A small network was trained on invented records. Each row is its activation on one of them, seen along a few directions.
After each row come some of the record's fields: Mikas, Kenam, Zazup, Temo.
The largest differences between rows may come from other fields.
(in the rows, 500 means zero)
Strong random noise was added to every row along 3 fixed directions; ignore it. To show where, here is one row again and again, with new noise each time:
[542 431 377 705 438 492 279 538 633 230 510 515 519 628 461 590 513 752
 410 589 456 360 392 531]
[372 518 568 429 548 644 559 446 613 374 487 445 473 522 462 509 623 647
 494 583 399 484 708 474]
[479 534 524 557 378 602 303 328 610 269 439 547 454 694 439 484 561 694
 430 570 413 479 552 430]
[406 403 416 558 641 477 567 705 572 378 581 397 490 405 521 616 585 672
 469 588 442 390 594 619]
[404 482 510 495 551 588 519 511 608 354 509 446 483 514 474 542 599 667
 477 585 416 447 639 511]

[491 564 654 445 230 512 182 176 418 448 342 725 320 766 448 379 548 489
 436 432 473 629 511 385] : {Mikas: w1, Kenam: s2, Zazup: z2, Temo: v2}
[501 420 381 691 415 313 322 571 424 414 573 525 425 529 554 504 502 578
 433 398 492 511 470 626] : {Mikas: w2, Kenam: s1, Zazup: z2, Temo: v2}
[400 473 522 387 650 454 641 570 388 582 525 457 392 361 594 520 554 405
 507 687 466 548 695 580] : {Mikas: w1, Kenam: s4, Zazup: z2, Temo: v1}
[371 484 550 412 466 392 470 469 451 467 556 482 376 522 549 495 518 493
 480 399 428 609 668 548] : {Mikas: w2, Kenam: s4, Zazup: z2, Temo: v2}
[526 425 581 512 425 420 255 511 419 409 478 655 464 615 590 583 448 596
 416 485 576 556 492 478] : {Mikas: w2, Kenam: s3, Zazup: z2, Temo: v2}
[406 631 524 384 568 570 674 384 520 539 467 409 371 493 491 328 582 455
 582 523 393 612 699 445] : {Mikas: w1, Kenam: s3, Zazup: z1, Temo: v1}
[454 542 553 488 313 424 329 355 389 435 435 590 386 594 510 455 519 499
 470 464 491 611 628 472] : {Mikas: w2, Kenam: s4, Zazup: z2, Temo: v2}
[471 502 524 516 464 431 410 506 472 440 496 517 472 531 554 480 435 547
 431 484 455 546 498 506] : {Mikas: w2, Kenam: s4, Zazup: z1, Temo: v1}
[458 326 406 573 658 414 565 819 540 470 623 445 558 341 567 665 520 677
 519 494 505 432 526 646] : {Mikas: w2, Kenam: s3, Zazup: z2, Temo: v2}
[551 521 590 461 479 600 422 426 474 495 466 505 463 573 504 466 507 427
 509 555 521 530 480 390] : {Mikas: w1, Kenam: s2, Zazup: z1, Temo: v1}
[582 406 395 467 688 469 677 749 556 584 568 431 668 300 527 599 467 504
 538 519 571 390 378 539] : {Mikas: w1, Kenam: s3, Zazup: z1, Temo: v2}
[645 419 282 791 596 494 408 641 702 254 531 499 654 532 451 622 462 729
 474 631 499 293 246 552] : {Mikas: w2, Kenam: s3, Zazup: z2, Temo: v2}
[530 538 674 398 473 701 493 370 551 492 402 568 563 526 488 540 501 516
 539 600 592 512 634 381] : {Mikas: w2, Kenam: s4, Zazup: z2, Temo: v2}
[517 562 452 522 502 402 467 440 234 526 414 494 227 564 571 383 573 317
 430 627 450 615 624 586] : {Mikas: w1, Kenam: s2, Zazup: z1, Temo: v1}
[478 540 476 542 432 359 424 520 384 576 564 509 329 511 538 413 414 379
 491 320 495 620 478 547] : {Mikas: w2, Kenam: s2, Zazup: z1, Temo: v2}
[483 430 566 450 579 455 551 579 423 570 543 501 515 441 521 574 501 429
 498 557 531 470 588 573] : {Mikas: w2, Kenam: s4, Zazup: z2, Temo: v1}
[584 461 444 568 544 519 510 511 492 465 445 537 546 463 447 517 529 479
 498 683 540 419 420 540] : {Mikas: w1, Kenam: s4, Zazup: z1, Temo: v2}
[500 579 610 436 363 584 339 263 584 476 444 588 581 600 459 401 458 522
 458 452 493 553 510 316] : {Mikas: w2, Kenam: s4, Zazup: z1, Temo: v1}
[515 529 529 441 505 508 626 330 418 470 441 437 344 517 457 377 519 435
 577 565 404 597 642 532] : {Mikas: w1, Kenam: s4, Zazup: z2, Temo: v2}
[449 461 530 527 438 533 334 488 501 441 514 571 533 537 540 538 508 576
 465 450 522 563 509 439] : {Mikas: w2, Kenam: s1, Zazup: z1, Temo: v2}
[463 543 411 548 416 415 453 458 572 443 532 457 476 569 475 488 459 498
 529 418 396 466 391 511] : {Mikas: w1, Kenam: s4, Zazup: z2, Temo: v2}
[431 483 386 562 562 385 666 638 413 476 572 368 395 410 561 447 535 523
 537 432 411 485 536 669] : {Mikas: w1, Kenam: s2, Zazup: z2, Temo: v1}
[467 464 568 460 370 441 343 533 488 488 567 591 550 550 580 521 491 527
 504 369 538 536 445 449] : {Mikas: w1, Kenam: s2, Zazup: z1, Temo: v2}
[532 480 522 455 587 453 570 618 334 647 543 478 504 380 542 528 510 428
 500 575 539 526 566 574] : {Mikas: w2, Kenam: s4, Zazup: z1, Temo: v1}
[525 505 398 629 355 398 289 488 433 504 583 539 439 598 490 474 435 526
 474 357 498 569 373 503] : {Mikas: w2, Kenam: s2, Zazup: z1, Temo: v2}
[252 480 622 239 550 365 675 589 318 733 565 468 318 308 641 471 600 386
 532 334 515 644 828 547] : {Mikas: w1, Kenam: s2, Zazup: z2, Temo: v2}
[539 408 544 412 564 506 509 579 354 562 468 597 496 436 582 597 556 410
 416 593 605 456 523 501] : {Mikas: w1, Kenam: s2, Zazup: z1, Temo: v1}
[450 471 525 391 638 434 510 595 428 479 479 509 496 443 545 568 548 480
 480 643 550 519 629 566] : {Mikas: w2, Kenam: s3, Zazup: z2, Temo: v2}
[559 505 501 534 424 544 381 516 531 459 526 535 610 542 462 540 527 541
 485 498 549 478 423 492] : {Mikas: w2, Kenam: s2, Zazup: z1, Temo: v2}
[412 530 512 369 583 467 621 533 319 617 528 415 346 384 528 461 587 389
 509 471 496 666 710 553] : {Mikas: w2, Kenam: s2, Zazup: z1, Temo: v2}
[326 655 848 201 460 727 577 293 525 578 427 528 478 577 520 396 589 425
 536 443 446 688 799 329] : {Mikas: w2, Kenam: s2, Zazup: z1, Temo: v1}
[592 508 557 462 559 662 446 400 585 374 422 556 605 572 435 526 587 514
 483 741 568 425 468 378] : {Mikas: w1, Kenam: s3, Zazup: z1, Temo: v1}
[372 577 610 356 497 420 593 503 294 645 494 515 304 388 563 380 579 449
 446 480 506 668 765 564] : {Mikas: w2, Kenam: s3, Zazup: z1, Temo: v1}
[555 427 431 594 479 433 363 550 477 499 501 565 504 499 523 490 447 480
 492 511 545 435 382 548] : {Mikas: w1, Kenam: s4, Zazup: z1, Temo: v2}
[449 439 571 429 516 579 512 499 569 596 533 539 644 448 514 616 471 565
 490 438 548 489 535 408] : {Mikas: w2, Kenam: s4, Zazup: z2, Temo: v2}
[455 432 382 629 492 497 524 683 606 361 578 449 611 455 499 614 465 664
 494 583 470 373 442 595] : {Mikas: w2, Kenam: s4, Zazup: z1, Temo: v1}
[402 520 557 454 562 656 746 502 652 558 544 384 677 439 411 462 492 480
 570 449 457 417 543 418] : {Mikas: w2, Kenam: s4, Zazup: z1, Temo: v1}
[427 431 378 568 569 375 582 647 539 479 559 441 464 398 530 526 475 530
 505 442 475 421 417 615] : {Mikas: w1, Kenam: s1, Zazup: z2, Temo: v2}
[657 531 458 611 369 601 273 269 566 480 426 602 540 715 432 401 429 518
 483 476 506 502 276 375] : {Mikas: w1, Kenam: s1, Zazup: z1, Temo: v2}
[477 449 614 447 524 634 362 470 524 359 413 609 512 603 531 626 569 632
 457 679 559 501 618 498] : {Mikas: w2, Kenam: s3, Zazup: z2, Temo: v2}
[454 430 515 446 584 339 560 609 337 555 576 479 359 439 584 482 479 478
 484 419 514 574 632 629] : {Mikas: w2, Kenam: s3, Zazup: z2, Temo: v2}
[631 447 499 481 571 505 452 544 489 479 448 533 609 547 532 584 454 504
 464 647 610 390 374 437] : {Mikas: w1, Kenam: s3, Zazup: z2, Temo: v1}

Which values does each new row have?
[503 604 592 461 507 733 652 302 725 384 447 469 591 551 394 427 572 538
 579 564 430 497 488 428] : {Mikas: w1, Kenam: s1, Zazup: z2, Temo: v2}
[539 599 505 512 317 315 307 339 237 427 493 614 242 631 525 357 467 418
 416 437 474 691 525 541] : {Mikas: w2, Kenam: s3, Zazup: z1, Temo: v2}
[431 553 669 243 565 749 828 368 564 667 487 424 507 431 457 404 486 359
 601 484 425 574 677 332] : {Mikas: w1, Kenam: s4, Zazup: z1, Temo: v1}
[579 429 546 496 547 471 413 534 479 525 409 604 487 516 527 580 535 497
 448 627 595 489 434 514] : {Mikas: w1, Kenam: s3, Zazup: z2, Temo: v2}
[552 615 481 534 404 546 520 327 505 536 521 468 539 539 458 377 453 424
 546 457 412 495 409 439] : {Mikas: w1, Kenam: s4, Zazup: z1, Temo: v1}
[580 403 456 560 463 344 272 583 379 458 506 603 465 548 625 619 478 530
 412 437 551 465 371 553] : {Mikas: w1, Kenam: s2, Zazup: z2, Temo: v2}
[421 440 454 508 576 336 479 625 374 545 542 521 383 431 567 499 582 499
 477 469 536 533 662 670] : {Mikas: w2, Kenam: s3, Zazup: z2, Temo: v2}
[504 509 519 465 455 754 614 374 832 460 520 494 694 528 386 464 466 618
 619 436 393 440 429 317] : {Mikas: w1, Kenam: s4, Zazup: z1, Temo: v2}
[351 608 507 530 270 313 324 433 409 345 537 512 290 653 584 380 583 609
 437 355 345 644 688 628] : {Mikas: w2, Kenam: s2, Zazup: z2, Temo: v1}
[492 562 636 371 596 730 669 420 630 544 435 467 651 476 439 493 552 525
 574 619 453 553 618 425] : {Mikas: w2, Kenam: s4, Zazup: z1, Temo: v2}
[341 624 686 314 557 630 638 336 484 448 429 477 392 479 455 366 612 456
 596 617 371 581 832 519] : {Mikas: w2, Kenam: s4, Zazup: z2, Temo: v2}
[297 576 603 373 463 509 519 340 436 482 445 515 363 535 474 407 659 489
 500 546 429 646 819 528] : {Mikas: w2, Kenam: s1, Zazup: z2, Temo: v2}
[500 519 584 359 571 610 713 508 580 631 506 410 543 442 509 456 498 447
 567 441 518 539 553 384] : {Mikas: w1, Kenam: s2, Zazup: z1, Temo: v1}
[537 561 548 473 535 465 535 312 313 544 409 549 334 495 546 379 505 350
 430 648 463 594 594 444] : {Mikas: w1, Kenam: s4, Zazup: z1, Temo: v1}
[459 662 590 392 524 845 739 302 797 512 427 427 683 489 382 415 531 488
 650 564 350 496 531 322] : {Mikas: w1, Kenam: s4, Zazup: z1, Temo: v2}
[448 508 641 342 478 630 442 289 521 402 362 630 451 622 526 480 582 523
 469 618 500 568 669 413] : {Mikas: w1, Kenam: s3, Zazup: z2, Temo: v2}
[600 441 362 656 380 435 285 502 525 475 521 520 533 577 482 547 376 594
 443 414 529 472 323 538] : {Mikas: w2, Kenam: s4, Zazup: z2, Temo: v2}
[389 614 559 426 470 706 666 311 646 343 424 430 522 575 447 361 578 610
 580 575 361 507 671 470] : {Mikas: w1, Kenam: s4, Zazup: z2, Temo: v1}
[393 531 424 632 328 329 373 545 446 415 614 533 354 574 551 448 509 608
 454 357 435 589 516 625] : {Mikas: w2, Kenam: s2, Zazup: z1, Temo: v2}
[506 526 490 432 671 775 684 535 718 385 459 431 674 481 374 602 606 604
 547 716 491 419 535 470] : {Mikas: w2, Kenam: s2, Zazup: z1, Temo: v2}
[610 536 561 453 421 584 402 351 487 594 408 562 516 578 539 448 468 422
 451 471 545 562 447 346] : {Mikas: w1, Kenam: s1, Zazup: z1, Temo: v1}
